A small network was trained on invented records. Each row is its activation on one of them, seen along a few directions.
Each row is followed by the record's values for the fields M, L, E, P, B, H.
A field that a record lacks is written none.
Other fields move the rows too, some of them a lot.
In the rows, 500 means zero.
Strong random noise was added to every row along 2 fixed directions; ignore it. To show where, here is one row again and again, with new noise each time:
[438 577 531 469 511 445 418 501 592 450 465 538 456 373 469 458]
[395 526 585 477 392 397 396 630 471 479 462 401 468 550 482 498]
[388 578 656 504 518 382 524 563 529 564 495 500 528 462 484 262]
[401 565 610 489 485 400 468 566 529 517 480 484 497 464 480 365]

[604 432 354 381 648 643 580 204 515 474 481 551 487 280 402 410] -> <M:m1 L:l2 E:e2 P:none B:b1 H:h5>
[482 479 518 501 433 477 443 583 404 487 569 425 467 657 548 572] -> <M:none L:none E:e2 P:p2 B:b2 H:h1>
[609 549 485 618 546 528 658 431 559 315 375 572 527 464 468 501] -> <M:none L:none E:e2 P:p1 B:b3 H:h5>
[486 496 610 483 418 445 508 588 455 522 476 464 536 534 515 500] -> <M:m1 L:l2 E:e1 P:p2 B:b3 H:h5>
[494 605 526 589 615 486 553 428 595 409 448 575 450 392 453 396] -> <M:none L:none E:e1 P:p2 B:b3 H:h4>
[607 514 278 506 560 602 489 316 634 278 371 607 464 331 407 741] -> <M:none L:none E:e2 P:p2 B:b1 H:h5>
[485 483 402 479 514 521 446 373 494 371 340 524 438 404 444 744] -> <M:none L:none E:e1 P:p2 B:b1 H:h5>
[425 512 638 552 409 495 524 576 424 541 432 420 548 631 478 465] -> <M:none L:none E:e1 P:p1 B:b3 H:h1>
[387 498 549 373 646 503 446 416 537 674 589 636 488 335 492 303] -> <M:none L:l2 E:e1 P:none B:b2 H:h1>
[624 378 459 479 458 543 675 364 357 578 610 356 491 588 456 374] -> <M:m1 L:l2 E:e2 P:p2 B:b1 H:h1>
[549 613 441 538 541 543 518 469 692 464 523 713 461 315 565 501] -> <M:none L:none E:e2 P:p2 B:b3 H:h1>
[510 541 466 530 378 512 421 611 486 395 406 490 484 554 504 735] -> <M:none L:none E:e2 P:p2 B:b3 H:h5>
[717 516 390 562 612 671 605 363 645 425 620 680 466 355 472 430] -> <M:none L:none E:e2 P:p2 B:b3 H:h1>
[473 470 483 496 526 555 507 488 537 560 535 561 533 486 494 393] -> <M:none L:none E:e2 P:none B:b1 H:h1>
[460 520 482 478 682 543 569 278 557 456 374 617 493 313 460 442] -> <M:none L:none E:e1 P:none B:b1 H:h5>
[269 499 644 445 561 435 494 469 427 651 415 497 551 406 472 393] -> <M:none L:none E:e1 P:none B:b1 H:h1>
[450 433 541 489 458 521 521 571 386 584 503 445 575 627 478 408] -> <M:none L:none E:e2 P:none B:b1 H:h5>
[475 519 486 438 630 468 592 317 517 664 591 561 487 282 434 266] -> <M:m1 L:l2 E:e1 P:p2 B:b1 H:h1>
[625 529 499 607 512 496 539 608 537 481 642 439 611 647 519 419] -> <M:m4 L:l1 E:e2 P:p2 B:b2 H:h5>
[455 476 417 445 474 535 408 477 425 526 418 428 503 442 524 573] -> <M:m4 L:l2 E:e2 P:none B:b1 H:h5>
[594 629 373 561 620 542 618 350 619 442 475 669 490 322 500 479] -> <M:none L:none E:e2 P:p2 B:b1 H:h5>
[558 575 450 456 552 515 371 531 601 452 570 599 511 434 584 561] -> <M:m4 L:l2 E:e2 P:p1 B:b2 H:h5>
[706 581 371 584 541 581 447 479 813 385 573 755 482 332 565 559] -> <M:m4 L:l1 E:e2 P:p2 B:b3 H:h1>
[599 590 497 648 437 458 487 641 615 375 497 521 603 584 514 514] -> <M:m4 L:l2 E:e2 P:p2 B:b3 H:h5>
[455 470 434 437 502 549 359 438 553 428 516 586 462 426 528 625] -> <M:none L:none E:e2 P:none B:b2 H:h1>
[384 536 425 467 567 554 423 361 623 465 421 575 466 305 463 541] -> <M:none L:none E:e1 P:none B:b1 H:h4>
[544 452 572 508 372 421 388 808 544 506 689 469 551 754 617 508] -> <M:m4 L:l2 E:e2 P:p1 B:b2 H:h1>
[653 528 499 534 607 592 625 343 513 468 476 521 507 432 464 359] -> <M:m3 L:l2 E:e1 P:p2 B:b3 H:h5>
[340 464 553 486 499 479 500 558 507 626 516 476 527 468 497 408] -> <M:none L:none E:e1 P:none B:b1 H:h4>
[533 507 547 616 372 444 463 617 416 517 430 343 472 711 529 526] -> <M:m4 L:l1 E:e1 P:p1 B:b3 H:h1>
[447 523 493 447 375 457 343 754 519 460 536 451 514 651 551 755] -> <M:none L:none E:e2 P:p1 B:b2 H:h5>
[620 530 485 645 467 521 543 518 553 475 471 454 491 569 535 475] -> <M:m4 L:l1 E:e1 P:p1 B:b3 H:h1>
[614 444 425 483 529 532 612 391 514 584 587 523 510 510 461 325] -> <M:m1 L:l2 E:e2 P:p2 B:b1 H:h1>
[559 490 558 582 438 475 603 641 387 459 564 393 574 770 525 442] -> <M:none L:none E:e2 P:p2 B:b2 H:h5>
[498 446 442 499 490 513 471 424 381 506 497 429 417 481 428 606] -> <M:none L:none E:e1 P:p2 B:b1 H:h1>

Which values does each new row have?
[355 434 603 372 502 489 499 451 413 709 506 420 560 468 446 351] -> <M:m1 L:l2 E:e1 P:none B:b1 H:h1>
[358 634 655 613 476 337 485 651 563 459 414 550 517 543 504 410] -> <M:none L:none E:e1 P:p2 B:b3 H:h4>
[439 392 636 518 524 420 528 614 412 684 636 432 579 611 594 318] -> <M:m4 L:l1 E:e2 P:none B:b2 H:h1>
[369 467 343 406 463 526 202 457 540 365 413 515 372 290 449 854] -> <M:none L:none E:e1 P:none B:b1 H:h4>
[361 601 655 458 620 395 465 564 630 573 584 664 522 384 581 371] -> <M:none L:none E:e1 P:p1 B:b2 H:h1>
[272 465 669 430 499 406 467 576 394 704 538 465 529 522 551 360] -> <M:none L:none E:e1 P:none B:b2 H:h1>
[475 433 539 581 374 444 637 626 295 567 472 317 560 759 500 441] -> <M:none L:none E:e2 P:p2 B:b1 H:h5>
[351 402 564 459 400 409 449 628 276 497 324 292 463 719 466 601] -> <M:none L:none E:e1 P:none B:b1 H:h5>
[502 540 481 422 706 458 612 291 560 545 384 616 489 292 414 317] -> <M:m1 L:l2 E:e1 P:p2 B:b1 H:h5>
[534 498 428 468 702 585 553 257 636 458 560 693 484 246 499 408] -> <M:none L:none E:e2 P:none B:b2 H:h1>
[502 420 414 495 394 517 421 502 336 473 439 325 400 647 413 713] -> <M:none L:none E:e1 P:p2 B:b1 H:h1>
[660 534 414 601 497 584 603 503 573 341 426 530 508 558 436 562] -> <M:none L:none E:e2 P:p1 B:b3 H:h5>
[487 555 456 459 467 520 384 585 628 459 600 589 448 467 624 632] -> <M:none L:none E:e2 P:p1 B:b2 H:h1>
[577 634 608 643 629 465 721 541 687 440 486 746 625 449 510 214] -> <M:none L:none E:e2 P:p2 B:b3 H:h5>
[300 475 613 472 502 422 536 478 328 528 266 338 522 584 442 478] -> <M:none L:none E:e1 P:none B:b1 H:h5>
[292 609 789 645 458 267 580 748 471 587 462 481 592 636 529 253] -> <M:none L:none E:e1 P:p2 B:b3 H:h4>
[556 586 416 573 513 508 529 446 508 442 456 545 504 499 453 550] -> <M:none L:none E:e2 P:p2 B:b1 H:h5>
